These are the activations of a small network on made-up records, seen along a few directions, one row for each record.
Each row is followed by the record's values for the fields Y, W, T, Z, E, D.
A field that a record lacks is written none.
Other fields move the rows too, some of them a lot.
In the rows, zero is written as 500.
Random noise pushes rows far along 14 fixed directions. That doesn't count. These rows show it; they differ only by the noise:
749; 505; 457; 480; 451; 511; 508; 422; 416; 671; 498; 528; 577; 453; 650; 449; 474; 218; 476; 418; 550; 690; 443; 493; 558; 291; 417; 539; 425; 512; 515; 490; 363; 486; 447
478; 594; 556; 475; 535; 483; 504; 548; 448; 427; 784; 732; 383; 387; 462; 672; 538; 731; 622; 379; 237; 458; 722; 454; 329; 316; 617; 498; 652; 621; 384; 193; 453; 391; 510
457; 794; 620; 289; 278; 402; 492; 592; 478; 347; 338; 233; 385; 754; 681; 427; 524; 270; 424; 308; 452; 496; 536; 478; 370; 623; 615; 569; 546; 209; 390; 496; 520; 627; 439
481; 494; 455; 569; 802; 662; 463; 426; 725; 354; 381; 238; 661; 471; 576; 612; 567; 631; 248; 347; 558; 422; 605; 694; 708; 658; 493; 388; 344; 350; 402; 604; 516; 227; 452
374; 298; 462; 548; 753; 713; 467; 519; 537; 894; 580; 474; 668; 545; 501; 366; 504; 615; 375; 559; 620; 427; 383; 579; 532; 524; 457; 499; 464; 343; 662; 402; 441; 540; 540
418; 342; 511; 457; 374; 623; 420; 398; 512; 470; 480; 378; 379; 416; 412; 534; 525; 608; 491; 453; 256; 381; 712; 307; 490; 485; 442; 673; 540; 522; 587; 539; 552; 613; 621
614; 508; 358; 485; 553; 620; 512; 214; 598; 421; 562; 412; 568; 66; 463; 627; 635; 435; 400; 173; 273; 625; 707; 709; 719; 406; 520; 606; 662; 438; 154; 661; 544; 500; 616
402; 497; 582; 437; 506; 634; 507; 411; 629; 518; 462; 451; 565; 265; 556; 320; 716; 388; 361; 427; 432; 583; 565; 715; 562; 585; 442; 583; 430; 323; 287; 505; 530; 411; 512
230; 523; 720; 395; 482; 699; 466; 445; 597; 375; 442; 226; 341; 417; 406; 344; 560; 559; 386; 458; 375; 331; 867; 576; 554; 750; 555; 733; 636; 336; 392; 449; 584; 773; 562
619; 383; 340; 511; 449; 511; 502; 478; 445; 675; 564; 689; 606; 433; 560; 522; 535; 463; 528; 469; 517; 598; 313; 419; 426; 358; 412; 482; 464; 510; 544; 510; 477; 378; 519
532; 409; 616; 620; 516; 573; 618; 545; 622; 282; 491; 775; 356; 335; 495; 557; 496; 719; 588; 523; 705; 323; 485; 359; 475; 614; 480; 524; 760; 451; 528; 257; 550; 493; 395
487; 756; 442; 490; 436; 417; 543; 455; 624; 348; 526; 524; 370; 458; 579; 550; 492; 502; 614; 210; 490; 568; 347; 499; 419; 516; 724; 440; 755; 189; 294; 273; 600; 571; 528
468; 380; 382; 566; 613; 516; 470; 487; 506; 565; 553; 612; 627; 561; 480; 465; 345; 704; 517; 653; 686; 411; 452; 402; 488; 603; 493; 413; 570; 578; 590; 462; 468; 558; 519
561; 264; 180; 601; 280; 671; 442; 235; 478; 622; 511; 498; 316; 225; 261; 561; 313; 625; 564; 237; 448; 530; 314; 235; 549; 476; 362; 761; 816; 550; 643; 783; 829; 592; 789
569; 657; 583; 463; 543; 253; 441; 541; 456; 465; 507; 432; 557; 806; 670; 506; 353; 570; 513; 539; 484; 386; 629; 377; 439; 456; 663; 348; 700; 468; 531; 267; 177; 708; 403
465; 561; 256; 641; 520; 503; 379; 363; 558; 332; 452; 391; 468; 493; 333; 552; 372; 675; 559; 417; 590; 546; 487; 520; 531; 705; 603; 448; 622; 478; 402; 539; 609; 462; 569

300; 667; 588; 493; 318; 343; 488; 553; 610; 591; 419; 567; 401; 552; 582; 199; 531; 490; 515; 478; 526; 573; 109; 518; 307; 639; 414; 424; 537; 331; 503; 484; 608; 304; 518	{Y: y4, W: w4, T: t2, Z: z4, E: none, D: d3}
611; 424; 453; 322; 581; 566; 632; 392; 596; 493; 551; 551; 692; 408; 735; 578; 510; 416; 397; 483; 467; 456; 556; 384; 543; 409; 448; 485; 429; 410; 431; 641; 494; 682; 552	{Y: y2, W: w4, T: t2, Z: none, E: none, D: none}
475; 520; 460; 280; 311; 508; 555; 394; 477; 552; 688; 551; 430; 446; 534; 528; 497; 378; 540; 403; 227; 570; 536; 301; 373; 303; 522; 616; 415; 574; 501; 669; 667; 677; 713	{Y: y2, W: w3, T: t2, Z: z4, E: e1, D: d3}
465; 579; 658; 631; 586; 558; 577; 494; 620; 488; 512; 598; 368; 250; 450; 397; 564; 618; 416; 348; 577; 495; 440; 719; 574; 606; 433; 573; 788; 448; 366; 456; 545; 296; 435	{Y: y4, W: w5, T: t1, Z: z4, E: none, D: d2}
492; 478; 497; 398; 664; 535; 618; 583; 490; 491; 582; 632; 761; 367; 592; 589; 783; 441; 411; 573; 458; 485; 621; 781; 511; 513; 497; 406; 415; 438; 226; 512; 366; 469; 392	{Y: y3, W: w4, T: t2, Z: none, E: none, D: none}
483; 642; 376; 550; 721; 638; 543; 674; 406; 549; 560; 452; 528; 619; 406; 614; 490; 525; 436; 362; 799; 510; 392; 797; 452; 698; 551; 503; 538; 400; 397; 635; 621; 384; 381	{Y: y4, W: w3, T: t2, Z: z4, E: e2, D: d3}
395; 351; 600; 660; 415; 525; 478; 632; 490; 441; 417; 626; 363; 325; 347; 550; 758; 629; 672; 621; 440; 410; 507; 532; 405; 576; 473; 551; 669; 384; 487; 254; 435; 492; 378	{Y: y4, W: w5, T: t2, Z: z2, E: e1, D: d4}
748; 280; 610; 668; 353; 510; 568; 525; 501; 483; 368; 592; 285; 381; 429; 644; 585; 499; 542; 403; 508; 414; 376; 340; 542; 375; 295; 646; 661; 540; 774; 522; 440; 336; 379	{Y: y1, W: w4, T: t2, Z: z4, E: e1, D: d2}
407; 689; 803; 597; 607; 462; 401; 676; 501; 573; 534; 429; 355; 666; 473; 380; 669; 578; 432; 500; 379; 520; 602; 695; 354; 470; 486; 476; 361; 500; 570; 204; 312; 66; 312	{Y: y2, W: w3, T: t1, Z: z3, E: e1, D: d3}
686; 650; 563; 430; 432; 505; 647; 426; 619; 375; 416; 421; 369; 351; 672; 619; 443; 267; 475; 139; 523; 525; 391; 463; 676; 373; 603; 581; 748; 244; 396; 478; 635; 693; 536	{Y: y3, W: w3, T: t1, Z: z2, E: e1, D: d1}
571; 544; 605; 410; 288; 252; 561; 423; 583; 424; 355; 599; 587; 386; 679; 304; 584; 376; 431; 493; 509; 511; 417; 521; 540; 568; 497; 511; 810; 344; 292; 530; 421; 619; 505	{Y: y1, W: w5, T: t1, Z: none, E: none, D: none}
379; 745; 846; 328; 482; 363; 506; 658; 530; 454; 530; 550; 442; 678; 785; 257; 317; 585; 310; 442; 477; 436; 506; 425; 375; 540; 402; 432; 371; 648; 553; 443; 549; 119; 483	{Y: y3, W: w1, T: t2, Z: z3, E: e2, D: d3}
500; 318; 728; 385; 557; 484; 526; 472; 630; 913; 453; 432; 610; 523; 861; 344; 604; 384; 372; 476; 280; 412; 404; 351; 600; 162; 421; 483; 461; 203; 738; 262; 246; 673; 559	{Y: y1, W: w5, T: t1, Z: z3, E: none, D: d3}
725; 444; 419; 661; 372; 251; 442; 447; 433; 481; 340; 538; 553; 488; 453; 543; 545; 463; 564; 503; 542; 537; 422; 507; 560; 465; 488; 442; 866; 467; 477; 488; 218; 577; 406	{Y: y1, W: w4, T: t2, Z: z4, E: none, D: d2}
667; 671; 728; 515; 507; 471; 643; 607; 486; 299; 474; 508; 286; 550; 578; 614; 477; 464; 503; 315; 597; 379; 582; 459; 482; 492; 576; 577; 826; 353; 510; 324; 416; 603; 325	{Y: y2, W: w4, T: t2, Z: z3, E: e1, D: d3}
532; 435; 597; 580; 438; 463; 377; 468; 504; 663; 478; 456; 460; 565; 519; 403; 631; 397; 571; 611; 336; 610; 495; 459; 462; 307; 472; 494; 279; 489; 663; 299; 259; 477; 450	{Y: y4, W: w3, T: t2, Z: z4, E: e1, D: d2}
673; 436; 432; 718; 497; 524; 592; 498; 553; 435; 440; 697; 389; 389; 466; 631; 433; 458; 672; 467; 799; 598; 188; 397; 544; 446; 468; 434; 496; 524; 646; 381; 603; 362; 409	{Y: y2, W: w3, T: t2, Z: z2, E: e1, D: d4}
571; 688; 426; 474; 496; 419; 516; 604; 359; 643; 521; 406; 424; 766; 566; 592; 383; 424; 511; 272; 536; 547; 266; 456; 382; 421; 541; 480; 577; 455; 611; 567; 538; 483; 465	{Y: y4, W: w3, T: t2, Z: none, E: none, D: none}
693; 198; 370; 611; 391; 751; 511; 491; 403; 395; 411; 586; 360; 310; 361; 784; 634; 380; 676; 541; 517; 508; 558; 318; 547; 355; 402; 657; 329; 528; 670; 451; 536; 546; 435	{Y: y4, W: w4, T: t2, Z: z2, E: e1, D: d4}
247; 354; 565; 455; 599; 480; 429; 634; 504; 670; 558; 552; 616; 642; 543; 371; 423; 834; 370; 648; 465; 276; 448; 420; 395; 595; 424; 419; 535; 574; 649; 472; 528; 343; 586	{Y: y1, W: w5, T: t1, Z: z2, E: e2, D: d4}
525; 307; 635; 722; 481; 418; 399; 535; 536; 565; 323; 535; 490; 465; 443; 426; 789; 443; 671; 766; 430; 488; 469; 522; 504; 401; 454; 422; 423; 364; 643; 131; 113; 524; 291	{Y: y3, W: w4, T: t2, Z: z2, E: e1, D: d4}
494; 447; 553; 536; 706; 675; 612; 468; 630; 373; 546; 608; 582; 351; 476; 450; 591; 410; 516; 742; 693; 565; 654; 657; 648; 573; 572; 474; 241; 504; 368; 351; 483; 625; 449	{Y: y3, W: w5, T: t1, Z: z4, E: e2, D: d2}
573; 581; 596; 549; 435; 523; 520; 530; 291; 555; 558; 541; 367; 369; 319; 445; 543; 314; 604; 479; 527; 608; 651; 729; 510; 469; 608; 677; 797; 482; 377; 302; 391; 737; 414	{Y: y1, W: w1, T: t2, Z: z2, E: e1, D: d4}
676; 393; 366; 601; 366; 516; 365; 536; 200; 454; 355; 218; 331; 707; 250; 740; 418; 543; 454; 414; 472; 395; 695; 426; 490; 569; 360; 729; 684; 692; 670; 878; 468; 481; 438	{Y: y1, W: w5, T: t1, Z: z4, E: e2, D: d3}
587; 316; 423; 578; 472; 552; 442; 516; 345; 851; 525; 605; 524; 548; 432; 397; 463; 404; 593; 640; 591; 603; 339; 427; 470; 347; 439; 571; 487; 475; 687; 380; 412; 598; 510	{Y: y1, W: w5, T: t1, Z: z2, E: e2, D: d1}
436; 844; 505; 458; 474; 299; 440; 593; 504; 505; 481; 389; 460; 842; 666; 424; 391; 488; 523; 382; 531; 587; 292; 490; 293; 547; 628; 313; 448; 349; 485; 338; 463; 348; 430	{Y: y2, W: w4, T: t2, Z: none, E: none, D: none}
776; 427; 717; 526; 239; 359; 498; 496; 412; 329; 247; 498; 430; 451; 517; 453; 647; 281; 469; 599; 516; 473; 688; 465; 580; 481; 378; 659; 676; 533; 523; 514; 217; 593; 305	{Y: y1, W: w4, T: t2, Z: z4, E: e1, D: d2}
328; 789; 530; 459; 472; 318; 405; 451; 430; 575; 683; 502; 414; 546; 421; 297; 380; 559; 613; 474; 364; 597; 551; 615; 365; 509; 673; 464; 756; 512; 303; 303; 422; 667; 598	{Y: y3, W: w4, T: t2, Z: z4, E: e2, D: d3}
636; 445; 664; 628; 651; 512; 476; 252; 752; 256; 316; 326; 593; 329; 584; 400; 368; 542; 306; 619; 620; 448; 780; 524; 893; 596; 349; 441; 410; 729; 498; 640; 363; 400; 439	{Y: y2, W: w4, T: t1, Z: z4, E: e1, D: d2}
539; 305; 535; 619; 612; 564; 405; 495; 551; 632; 353; 349; 570; 637; 517; 519; 636; 479; 479; 634; 502; 420; 466; 460; 569; 472; 468; 443; 345; 290; 715; 382; 261; 554; 396	{Y: y4, W: w4, T: t2, Z: z2, E: e1, D: d1}
669; 399; 698; 378; 356; 672; 671; 335; 639; 541; 510; 509; 292; 324; 688; 501; 466; 302; 456; 286; 423; 446; 506; 177; 597; 250; 440; 732; 561; 370; 682; 467; 625; 805; 604	{Y: y2, W: w3, T: t2, Z: none, E: none, D: none}
685; 368; 258; 496; 463; 449; 609; 520; 426; 690; 551; 605; 563; 530; 527; 728; 389; 467; 508; 362; 577; 449; 175; 334; 537; 329; 446; 479; 669; 521; 657; 746; 575; 587; 535	{Y: y3, W: w4, T: t1, Z: z2, E: e1, D: d1}
490; 676; 638; 505; 510; 483; 502; 650; 462; 584; 574; 529; 363; 587; 535; 505; 592; 506; 476; 342; 404; 528; 465; 599; 365; 406; 547; 519; 449; 454; 510; 328; 490; 250; 416	{Y: y4, W: w1, T: t1, Z: none, E: none, D: none}
545; 627; 528; 492; 538; 466; 458; 354; 542; 446; 552; 411; 435; 493; 577; 491; 307; 531; 533; 411; 432; 501; 666; 395; 557; 420; 562; 487; 593; 567; 482; 375; 427; 640; 529	{Y: y2, W: w4, T: t2, Z: none, E: none, D: none}

Here are new rows. What are their fields?
547; 493; 592; 483; 438; 525; 536; 639; 327; 597; 692; 656; 345; 548; 454; 616; 583; 489; 643; 486; 385; 494; 571; 450; 318; 308; 536; 598; 605; 533; 565; 287; 428; 590; 434	{Y: y1, W: w3, T: t2, Z: z4, E: e1, D: d2}
439; 592; 639; 586; 639; 608; 520; 486; 636; 553; 518; 425; 339; 544; 527; 447; 367; 515; 501; 379; 588; 510; 414; 493; 587; 458; 572; 483; 466; 380; 625; 257; 629; 494; 511	{Y: y1, W: w3, T: t2, Z: z2, E: none, D: d1}
434; 745; 593; 470; 536; 411; 482; 374; 628; 275; 605; 513; 400; 439; 550; 454; 395; 549; 600; 497; 389; 570; 687; 492; 502; 511; 679; 417; 492; 542; 297; 265; 514; 555; 582	{Y: y3, W: w5, T: t1, Z: none, E: none, D: none}
586; 556; 629; 475; 102; 210; 356; 320; 497; 553; 356; 451; 398; 335; 617; 270; 571; 297; 502; 328; 135; 651; 416; 409; 508; 302; 386; 582; 754; 451; 436; 487; 346; 456; 583	{Y: y3, W: w4, T: t2, Z: z2, E: e1, D: d4}
685; 524; 463; 552; 573; 484; 597; 429; 615; 301; 460; 483; 514; 432; 563; 704; 445; 622; 359; 258; 573; 362; 460; 459; 612; 540; 440; 487; 781; 489; 467; 745; 541; 380; 464	{Y: y2, W: w4, T: t2, Z: z4, E: e1, D: d2}
386; 550; 492; 537; 642; 561; 563; 391; 670; 799; 534; 520; 642; 332; 508; 182; 563; 341; 426; 472; 693; 708; 176; 849; 640; 561; 556; 451; 580; 237; 360; 451; 555; 609; 576	{Y: y1, W: w3, T: t2, Z: z4, E: e1, D: d2}
728; 485; 521; 579; 522; 486; 452; 458; 446; 602; 485; 391; 395; 664; 524; 640; 510; 428; 517; 374; 454; 539; 510; 370; 489; 273; 575; 519; 515; 407; 693; 340; 285; 561; 426	{Y: y2, W: w3, T: t2, Z: none, E: none, D: none}
405; 668; 399; 460; 426; 400; 472; 459; 455; 494; 416; 362; 551; 559; 446; 331; 371; 464; 395; 413; 640; 539; 375; 654; 499; 800; 489; 527; 764; 449; 320; 772; 603; 574; 559	{Y: y3, W: w4, T: t2, Z: none, E: none, D: none}
668; 481; 468; 335; 516; 536; 640; 431; 455; 597; 594; 544; 638; 388; 687; 561; 404; 274; 439; 436; 494; 525; 521; 447; 658; 300; 459; 536; 498; 625; 464; 681; 514; 711; 545	{Y: y4, W: w3, T: t1, Z: z2, E: e1, D: d1}
312; 596; 291; 368; 441; 381; 442; 529; 497; 660; 656; 522; 563; 709; 561; 537; 441; 553; 607; 447; 336; 543; 278; 361; 285; 392; 653; 347; 353; 404; 526; 460; 604; 569; 702	{Y: y3, W: w4, T: t2, Z: z4, E: none, D: d3}
335; 565; 477; 393; 433; 519; 468; 442; 744; 201; 187; 87; 480; 764; 636; 485; 413; 454; 399; 474; 577; 344; 473; 324; 576; 810; 616; 450; 331; 192; 524; 647; 705; 720; 612	{Y: y3, W: w5, T: t1, Z: none, E: none, D: none}
612; 349; 142; 631; 432; 412; 450; 291; 562; 369; 458; 549; 555; 406; 375; 709; 470; 600; 652; 455; 491; 488; 362; 327; 567; 508; 657; 439; 796; 374; 429; 550; 529; 746; 670	{Y: y3, W: w5, T: t1, Z: z2, E: e1, D: d1}
250; 218; 488; 395; 509; 637; 568; 580; 588; 607; 417; 527; 675; 571; 513; 382; 598; 568; 414; 723; 649; 274; 404; 452; 495; 719; 478; 521; 420; 286; 614; 614; 633; 770; 596	{Y: y1, W: w1, T: t2, Z: z4, E: none, D: d3}
440; 480; 271; 347; 634; 623; 571; 463; 394; 612; 623; 352; 658; 443; 500; 702; 401; 418; 591; 414; 461; 469; 573; 567; 611; 423; 545; 533; 482; 511; 404; 718; 595; 867; 599	{Y: y1, W: w4, T: t2, Z: z4, E: e1, D: d3}
472; 548; 439; 451; 707; 540; 462; 508; 489; 437; 446; 174; 632; 721; 471; 625; 451; 571; 284; 439; 541; 362; 696; 638; 604; 670; 566; 468; 517; 485; 474; 752; 491; 578; 489	{Y: y1, W: w3, T: t2, Z: none, E: none, D: none}
319; 684; 662; 386; 686; 624; 540; 547; 594; 464; 573; 429; 568; 495; 613; 334; 432; 420; 369; 528; 579; 549; 633; 715; 568; 596; 457; 436; 168; 594; 355; 507; 599; 338; 492	{Y: y3, W: w4, T: t2, Z: z4, E: e2, D: d3}
542; 403; 724; 482; 487; 700; 579; 499; 465; 500; 520; 526; 334; 342; 491; 439; 619; 312; 527; 575; 502; 475; 746; 524; 573; 405; 454; 719; 465; 490; 506; 320; 427; 728; 429	{Y: y3, W: w5, T: t1, Z: z4, E: e2, D: d3}
